These are the activations of a small neural network, seen along a few directions. Each row is one input.
Each table varies a few parts of the input and shows all the possible inputs, shuffled.
A made-up example of a description, with smaller parts first: one of 2 separate values, together with either a single point or one of 11 places around a ring or (one of 4 places along a line, together with one of 5 places around a ring).
Shared parts are said once, and a part with two or three values counts as separate values.

Other details of the inputs vary at random and push rows far along two fixed directions, the same in every table; ignore that.

Table:
r1: -38	0	18	14	13	19	-57	-1	36	-25	17	16	12	50
r2: 21	14	-15	16	18	9	0	10	-16	38	21	-16	-17	-8
r3: 40	-9	-7	-24	-5	-10	3	7	-9	28	5	-17	-19	-6
r4: 19	4	-31	4	8	-6	13	9	7	1	-23	-33	-24	-24
r5: 25	5	-19	-29	-3	0	3	16	10	27	-5	-10	-27	-24
r6: -17	5	19	-26	-13	-20	-24	20	17	-39	18	37	18	35
r7: -75	-32	62	16	-34	15	51	-82	-21	-58	-43	60	76	-24
r8: 31	-3	-15	16	10	2	0	9	-11	40	14	-15	-9	1
r9: -30	16	2	4	-4	-19	-13	23	23	-69	-4	11	19	22
r10: 27	-4	-11	14	10	-20	16	4	-18	11	-11	-41	-18	-3
r11: -22	11	-3	4	-6	-6	-31	20	28	-35	20	41	32	27
r12: -31	-37	25	10	-27	27	78	-96	-30	12	-69	17	37	-82
r13: 28	-2	-5	-18	3	-6	8	13	-17	36	10	-18	-24	0
r14: -26	18	12	19	3	2	-22	23	-2	-27	38	29	23	45
r15: 28	4	-30	6	4	8	-5	13	15	32	-2	-7	-12	-24
r16: 43	-10	-18	10	2	-2	-5	4	-4	33	8	-14	-4	-6
r17: -36	25	23	-15	3	-2	-14	27	-9	-35	39	25	7	38
r18: 21	7	-12	15	11	-16	15	5	-22	11	-8	-39	-24	-5
r19: -14	4	7	9	-6	-12	-33	17	22	-34	21	40	33	35
r20: 22	8	-5	-16	5	-2	7	14	-21	36	13	-16	-29	-2
r21: -42	0	22	11	13	-4	-42	-5	30	-56	-7	-10	4	49
r22: 39	-10	-14	8	2	-24	11	-1	-10	4	-17	-40	-13	-10
r23: 23	4	-35	7	8	17	-2	14	13	31	2	-7	-16	-22
r24: -41	-32	30	-17	-30	61	76	-81	-30	30	-42	40	24	-79
r25: 11	-11	1	-22	14	15	-27	-10	18	40	-7	-30	-42	3
r26: -25	12	9	-30	-13	-14	-23	23	23	-40	17	38	18	27
r27: 16	13	-11	14	18	-13	16	6	-22	9	-4	-42	-26	-12
Each input here is: one of 3 separate values, together with either a single point or one of 8 places along a line.
Q: The inputs of r8 and r10 match in every part but the choice among 3 separate values. If r14 is changed in the same way as r8 into r10, which row does it become?
A: r18
Q: Which other rows does r25 become when the choice among 3 separate values takes its other values? List them by row number.
A: r1, r21
Q: Which other rows does r17 become when the place on the line of 8 takes its other values? List them by row number.
A: r3, r5, r6, r13, r20, r24, r26

Table:
r28: 11	-21	-2	0	9	12	-7	-31	15	30	-47	-47	-36	-27
r29: 22	4	2	4	15	-6	29	-13	-37	46	-3	-27	-24	-23
r30: -32	3	21	-5	-14	23	-11	-13	13	-20	15	48	25	-2
r31: -1	41	-12	1	21	-52	-52	91	16	-49	60	-9	-16	94
r32: -43	6	22	6	-2	23	-16	-14	5	-4	11	43	28	8
r33: -40	-4	31	-10	-1	39	-7	-18	0	-5	25	30	19	22
r34: 24	0	-20	17	0	-5	35	-2	-27	42	-10	-23	-12	-30
r35: 31	-12	-20	-4	0	28	12	-3	6	48	-12	-2	-20	-38
r36: 28	-2	-22	13	3	5	35	1	-33	34	-11	-24	-14	-31
r37: -44	-3	15	10	-10	26	-7	-9	9	-3	11	41	29	13
r38: 37	-4	-15	-23	-12	-19	32	-8	-27	28	-13	-16	-17	-41
r39: 83	38	-67	-4	26	-56	-40	111	20	-3	33	-52	-58	34
r40: -40	-12	18	25	-3	10	-19	-39	33	-36	-28	14	32	19
r41: 17	-26	-27	7	16	4	-3	-32	29	21	-41	-38	-19	-46
r42: -38	4	33	0	-5	12	22	-10	-27	-31	22	19	26	21
r43: 31	-11	-19	30	8	-21	25	-30	-5	12	-49	-54	-9	-23
r44: 7	53	-26	2	17	-53	-66	95	17	-64	64	-8	-9	79
r45: 27	-11	-18	0	-4	17	12	-6	11	56	-11	-2	-18	-37
r46: 23	-6	-19	-4	3	35	5	-13	-2	58	2	-15	-15	-31
r47: -25	0	21	-23	-26	-8	24	-1	-13	-47	6	34	36	7
r48: 60	33	-46	-19	40	-25	-77	76	29	38	54	-49	-72	50
r49: 26	8	-13	13	8	-7	27	-7	-32	41	-10	-23	-12	-35
r50: 36	7	-11	6	2	-13	32	-3	-23	32	-15	-15	-14	-44
r51: 10	30	-28	-33	5	-48	-81	97	61	-39	50	14	-15	84
r52: -39	1	30	7	-3	10	24	-5	-31	-31	12	25	23	22
r53: -28	11	22	6	-18	-5	18	-5	-17	-49	12	37	33	-2
r54: -28	-7	19	-33	-23	19	-3	-10	16	-19	9	43	30	7
r55: -38	-5	13	28	-3	-17	10	-24	4	-71	-33	5	44	6
r56: 25	-19	-26	15	15	-23	27	-22	0	-3	-44	-52	-13	-47
r57: -33	-1	25	-27	-16	5	-10	-13	14	-12	1	50	27	5
r58: 38	-11	-20	-19	-10	-12	41	3	-25	26	-22	-14	-16	-35
r59: 48	-31	7	11	5	26	-13	-26	-12	75	12	-8	-5	-10
r60: -31	-3	19	-13	-26	-19	26	1	-11	-40	-2	40	35	10
r61: -41	4	18	2	-8	29	-16	-17	2	-10	19	40	26	7
r62: 28	-2	-10	-4	4	15	4	-12	7	56	-11	-1	-19	-42
r63: 32	-8	-16	-11	-2	29	11	-10	9	49	-3	-9	-17	-40
r64: 3	29	-37	10	29	-46	-101	74	77	-71	21	-19	-8	82
r65: 19	-14	-8	-6	14	35	8	-13	-11	63	-2	-13	-29	-16
r66: 19	-10	3	4	6	-10	26	-20	-12	3	-48	-66	-34	-31
r67: -41	8	35	3	-4	3	15	-16	-32	-31	22	24	21	17
r68: -29	-12	15	-26	-21	18	-1	-4	12	-20	-1	50	26	8
r69: -13	-18	44	24	-15	0	3	-14	-32	-20	26	28	49	28
r70: -35	9	18	9	-13	10	20	-3	-21	-39	16	24	38	10
r71: 54	23	-43	-14	34	-38	-83	74	60	-1	2	-86	-81	43
r72: 34	-2	-18	10	-6	-11	40	2	-18	32	-15	-16	-13	-39
r73: -44	1	37	-3	6	25	-13	-21	-1	2	17	38	17	19
r74: -29	7	27	-16	-18	-21	18	-4	-15	-40	-2	41	34	4
r75: -31	-4	20	-30	-22	10	-10	-15	11	-18	8	48	25	3
r76: -46	-8	30	1	-2	27	-5	-15	3	3	17	36	17	24
r77: -39	-4	12	6	-7	36	-7	-6	4	-11	9	41	27	12
r78: -26	7	21	2	-19	4	24	1	-11	-49	12	32	37	1
r79: 20	-25	-16	17	11	10	-5	-42	17	29	-43	-40	-32	-19
r80: 27	-18	-16	25	8	-17	25	-33	-12	6	-45	-55	-26	-20
r81: 18	-13	-1	8	9	-15	24	-22	-13	6	-49	-62	-31	-29
Q: What do these inputs look like to the network?
A: one of 2 separate values, together with either a single point or one of 6 places along a line or (one of 4 places along a line, together with one of 5 places around a ring)
Q: The inputs of r51 and r60 match in every part but the choice among 2 separate values. If r48 is changed in the same way as r51 into r60, which row does it become?
A: r67
Q: The inputs of r77 and r36 match in every part but the choice among 2 separate values. If r63 is changed in the same way as r77 into r36, which row does it become?
A: r78
Q: Which other rows does r42 become when the place on the ring of 5 takes its other values? List them by row number.
A: r29, r31, r52, r67
Q: Which other rows does r40 become when the choice among 2 separate values takes its other values? List them by row number.
A: r43
Q: Which other rows does r65 become when the choice among 2 separate values takes its other values? List them by row number.
A: r52
